A small network was shown many inputs. Here are its activations along a few directions, one row for each input.
In each table, some parts of the input vary, and every possible input appears once, in random order.
A made-up example of a description, with smaller parts first: one of 5 places around a ring, together with either a single point or (one of 2 separate values, together with one of 4 places along a line) or one of 9 places along a line.
Shared parts are said once, and a part with two or three values counts as separate values.

Other details of the inputs vary at random and push rows far along three fixed directions, the same in every table; ignore that.

Table:
r1: [-14.8 -27.7 -11.1  -5.5  -3.9  42.8 -33.4  -6.8   9.9  -5.6 -21.5   6.4
  14.3]
r2: [-11.5   0.7  17.9 -10.0   8.9 -26.0  19.4  10.5 -22.0  14.2 -10.9  -1.9
   5.5]
r3: [-16.2  15.2  24.1  -6.8  -0.2 -10.0  12.7  11.9 -17.8  -5.7  25.1  -3.8
   4.6]
r4: [-11.4 -22.4  -5.9  -3.3  -7.0  46.1 -33.4 -10.3  10.7 -12.7 -15.7   0.8
  11.7]
r5: [  2.1 -26.5  -7.1  -3.4  -1.8  33.5 -27.3 -16.5   9.0  -2.3 -40.2  -6.3
   7.6]
r6: [  9.6 -17.7   1.0   0.0  -6.0  39.2 -29.0 -19.8   9.7 -11.6 -30.7 -16.5
   3.2]
r7: [ 61.4  28.7 -35.1 -19.3  10.2 -68.0 -37.3  -8.2  44.6 -41.2  23.9  52.3
   6.9]
r8: [ -6.8   2.3  28.6  -1.0  -2.0 -18.8  11.2  16.7 -15.7  -2.9  11.4 -14.9
  -6.8]
r9: [ 10.9  18.3 -57.8  29.9 -18.1  12.0  26.1 -31.9  21.1  38.0  28.3  -8.2
 -33.3]
r10: [  3.4  17.6  21.9   2.4  10.5  -9.0  18.6  17.5  -4.3 -10.5  14.8  -6.2
   2.9]
r11: [ -8.8 -19.6  -3.2  -2.4  -8.3  48.1 -33.9 -11.5  10.9 -16.1 -12.3  -2.9
  10.1]
r12: [  8.0  21.1  23.8   3.0   9.8  -6.3  16.9  16.6  -3.5 -14.0  19.0 -11.0
   0.6]
r13: [-28.8  11.0  52.4   0.5  13.9 -21.8  47.1  38.5 -38.1   8.0  10.1 -15.1
   5.1]
r14: [-18.8  -9.6  20.9  -5.5   2.8 -27.1  16.3  22.5 -18.6  10.3  -1.7   0.0
  -0.4]
r15: [ -0.6 -33.0  -4.0   2.3  -8.9  33.5 -32.6  -6.6  14.8 -10.1 -26.8  -7.3
   0.1]
r16: [-30.6   6.1  53.9  -0.6  -1.8 -26.5  37.7  22.0 -63.8  15.4   5.3 -14.8
  -9.1]
r17: [  0.7 -24.7  -4.5   4.9   5.1  44.9 -23.7  -0.7  17.9 -11.8 -29.7  -2.4
  11.7]
r18: [  1.4  28.2 -57.1  24.5 -15.7  21.9  28.6 -24.5  37.3  30.2  52.9 -14.5
 -22.4]
r19: [-20.0 -12.2  18.6  -6.9   4.5 -28.6  16.3  24.6 -19.0  13.5  -3.9   2.5
   0.8]
r20: [ 39.5  36.2  -3.7 -25.9  18.5 -79.3  -5.2   0.4   7.2 -23.5  13.3  40.6
  14.0]
r21: [-26.9   6.2 -27.0  23.6 -11.4  -4.0  56.7  -4.2 -18.1  62.2  17.6 -13.8
 -27.6]
r22: [-24.6   6.9  17.8  -9.8   3.7 -16.7  15.2  16.6 -19.8   4.6  14.9   7.1
   9.5]
r23: [ 14.0 -12.0  43.6 -30.1  26.7 -21.8 -41.4  28.0 -12.0 -51.9 -32.3  31.7
  36.8]
r24: [  2.7 -26.5  -7.8   3.1 -10.4  36.3 -33.5 -19.0  -3.9  -5.9 -32.2   1.8
  -2.4]
r25: [-27.6 -35.7  26.5   1.5  -6.5  24.2  -5.4  12.8 -16.6   4.9 -26.9 -19.6
  -0.4]
r26: [ 68.6  39.3 -37.5 -24.4  15.9 -68.8 -33.6 -20.7  41.5 -38.4  13.9  54.0
  13.9]
r27: [ 12.0 -17.7   0.7   6.5 -13.0  42.3 -36.5 -21.4  -3.4 -15.1 -21.2 -10.6
  -8.3]
r28: [  3.1  15.2  28.0  -4.3   1.9 -15.4  14.4   3.3 -18.1  -2.0   4.6 -18.0
  -1.9]
r29: [  9.1  23.1 -57.1  31.8  -3.2  17.7  39.8 -14.2  44.1  32.9  33.5 -10.7
 -19.8]
r30: [  1.0   9.2 -61.0  25.1 -14.2   5.3  29.1 -25.8  16.2  47.1  17.6   1.3
 -27.2]
Each input here is: one of 5 separate values, together with one of 6 places along a line.
- Changing only the place on the line of 6 turns r15 into r8. The same change can be made to r26. Which row results? => r28
- Change only the choice among 5 separate values in r24. List by row number the other rows that result. => r4, r13, r20, r25
- Change only the choice among 5 separate values in r3. List by row number the other rows that result. => r6, r7, r9, r10

Table:
r31: [ 23.0  24.0 -29.7   8.7   3.9  -9.0  11.1  -7.8  33.5  -0.4  24.6   3.1
  -5.0]
r32: [-16.3 -42.8  28.7   2.4 -12.3  78.9 -42.0  -5.6  -5.3 -22.7 -37.5 -31.3
   5.4]
r33: [ 23.8  15.4 -37.8   6.8  -9.2 -24.4   1.6 -23.8  10.4  14.3  11.9  11.3
 -18.8]
r34: [-13.1  13.4  40.3   2.8  -0.5  -4.0  22.3  18.6 -24.3  -7.4  24.1 -20.4
  -4.0]
r35: [ 12.7 -15.4   3.4 -18.2   2.2 -11.5 -41.8  -0.1   2.3 -26.4 -18.9  24.5
  14.3]
r36: [  1.1  13.4 -23.9   9.5  -8.1  -3.5  17.6  -9.4  17.0  14.8  25.5  -4.2
 -12.8]
r37: [-14.2  20.3  37.2   0.7   4.4   1.1  25.1  18.7 -23.3  -6.1  21.4 -15.7
   1.6]
r38: [-17.6   0.8  28.0  -2.1   7.2 -18.9  25.4  20.1 -20.7  10.3   0.6 -10.2
   2.7]
r39: [-21.2   0.7  27.0  -3.7  -0.8 -18.0  18.7  16.7 -26.4   9.2   8.2  -8.2
  -1.7]
r40: [ 21.1  -5.3  12.5 -15.2  11.0  -4.0 -35.2   3.0  11.2 -35.6 -17.2  13.5
  18.3]
r41: [ 28.0  15.7 -37.2   6.3  -3.2 -24.7   9.2 -21.1  17.1  15.2   4.2  10.7
 -15.4]
r42: [ 26.9   3.6  20.2  -8.3  11.2   5.9 -34.4   4.8  13.6 -48.0  -7.5   7.2
  16.5]
r43: [-25.7  -4.9  15.2  -4.0   4.3 -20.7  22.0  16.6 -29.0  16.9  -2.6   6.5
   3.6]
r44: [ 23.7  -4.5   5.4 -17.2   4.2  -9.9 -39.4 -14.5  -8.9 -25.4 -26.0  21.5
   8.4]
r45: [-20.3  10.4  29.0  -4.0   3.8  -9.2  23.9  15.6 -24.7   4.7  11.0  -9.2
   4.6]
r46: [  9.0   4.2 -44.6   3.4  -4.8 -25.1   3.8  -9.1  20.4  18.0  12.9  24.2
 -10.1]
r47: [-16.9  15.9  32.1  -1.3   4.9  -4.3  23.0  17.4 -24.1   0.1  16.0 -13.3
   3.6]
r48: [-14.8 -39.0 -46.8  24.5 -13.2  60.2  -2.2 -18.9  27.4  37.8 -29.0 -16.7
 -13.7]
r49: [-32.6 -34.0 -22.4  26.5 -13.8  61.6  20.2  -7.7   7.4  46.1 -21.8 -37.2
 -15.4]
r50: [ 13.2  -5.6   5.7 -18.8   7.4  -3.6 -36.4  -2.0   4.5 -30.1 -15.7  23.1
  20.4]
r51: [ 10.0  13.7 -42.2   1.3   1.3 -16.8   7.5 -11.4  21.9  14.6  15.8  20.9
  -2.5]
- Changing only one part turns r45 into r36. The same change can be made to r43. Which row results? => r46
- Describe the family of inputs behind these rows. => one of 3 separate values, together with either a single point or one of 6 places along a line
- Which other rows agree with r41 in the choice among 3 separate values? List them by row number. => r31, r38, r40, r42, r48, r49
- Change only the choice among 3 separate values in r38. List by row number the other rows that result. => r39, r50
